These are the activations of a small network on made-up records, seen along a few directions, one row for each record.
Records have a field called RUKO. Each example row is followed by its value.
The largest differences between rows may come from other fields.
[0.38,-3.57,-2.98,1.84,-1.13,0.65,1.65,1.63,1.17,-1.34,0.42] => nunad
[1.40,-0.72,-1.24,1.79,-0.54,0.51,2.17,0.66,0.35,-0.75,-1.09] => nunad
[0.14,3.73,3.09,-0.04,-0.80,-1.96,-0.04,-1.89,0.01,0.63,1.58] => mosu
[-1.70,2.80,-1.61,-1.03,0.66,-1.61,-0.64,-1.30,-0.84,0.19,-1.44] => bibug
[2.16,-8.40,-1.32,1.68,-3.07,3.82,0.88,5.07,-0.41,-1.52,0.59] => loz
[0.99,1.49,2.35,0.86,0.08,-1.85,-0.68,-1.92,0.31,0.74,0.75] => gono
[2.20,-4.17,0.37,1.97,-1.89,1.44,-0.52,-0.36,-0.53,0.27,0.74] => defu
[0.28,-4.04,-2.01,0.86,-1.75,0.91,0.69,1.64,1.41,-1.61,-0.61] => bibug
[1.88,-7.21,-1.42,1.83,-2.25,2.95,1.23,3.78,0.62,-2.82,-0.26] => gono
[0.34,0.01,1.42,2.07,-1.50,-0.83,0.18,-1.46,0.81,0.04,-0.50] => fezo
[-1.49,-2.22,-1.61,1.18,-0.75,0.41,-0.02,0.94,1.34,-1.05,-0.69] => fezo
[-0.76,1.13,0.29,-1.66,2.93,0.53,-0.91,-1.45,-1.34,1.30,-0.25] => defu
[1.71,-2.60,1.35,1.31,-2.20,0.39,-0.70,0.74,-0.61,0.65,1.31] => loz
[-2.08,3.43,-0.37,-1.40,-0.49,-0.75,-0.53,0.12,-1.37,-0.53,0.55] => mosu

Here are new rows. What is RUKO for each?
[0.87,3.86,2.75,-0.43,1.37,-2.09,-0.66,-2.60,0.68,1.55,0.32] => gono
[0.62,-8.59,-3.87,1.07,-1.55,3.99,0.00,3.32,-1.00,-1.58,0.29] => defu
[0.65,3.37,2.12,0.39,0.13,-2.80,-0.20,-3.26,0.55,1.37,-0.28] => bibug
[0.95,-6.52,-2.62,1.14,-2.46,2.03,1.84,2.79,0.88,-2.51,-0.88] => bibug
[0.42,-1.80,0.07,1.89,-1.16,1.22,1.34,1.05,0.81,-1.06,-2.05] => fezo
[-1.11,1.66,0.09,-1.52,0.95,-0.19,-1.56,0.32,-1.73,1.24,0.53] => loz
[0.01,-7.12,-2.27,2.24,-2.51,2.58,1.94,3.17,1.16,-2.53,-0.86] => fezo
[-2.60,2.23,-1.29,0.17,0.64,-1.08,-0.55,-0.94,-0.53,0.12,-1.47] => fezo
[1.54,-1.34,1.36,1.51,-1.43,-0.40,-0.45,-0.51,0.35,-0.53,0.55] => gono
[-1.18,2.96,1.46,-2.35,2.57,-0.62,-1.05,-0.30,-1.48,1.66,0.39] => loz
[-1.24,8.00,3.45,-2.74,2.05,-2.70,-0.27,-2.91,0.18,1.79,1.03] => mosu
[-2.26,-0.90,-2.23,0.31,0.07,0.24,0.22,0.71,-0.01,-0.99,-1.46] => fezo
[1.27,0.96,0.15,1.98,-0.93,-1.47,0.93,-1.81,0.39,0.30,0.35] => nunad
[-0.59,7.94,1.24,-1.36,3.48,-3.67,0.45,-4.20,0.62,2.81,0.02] => nunad
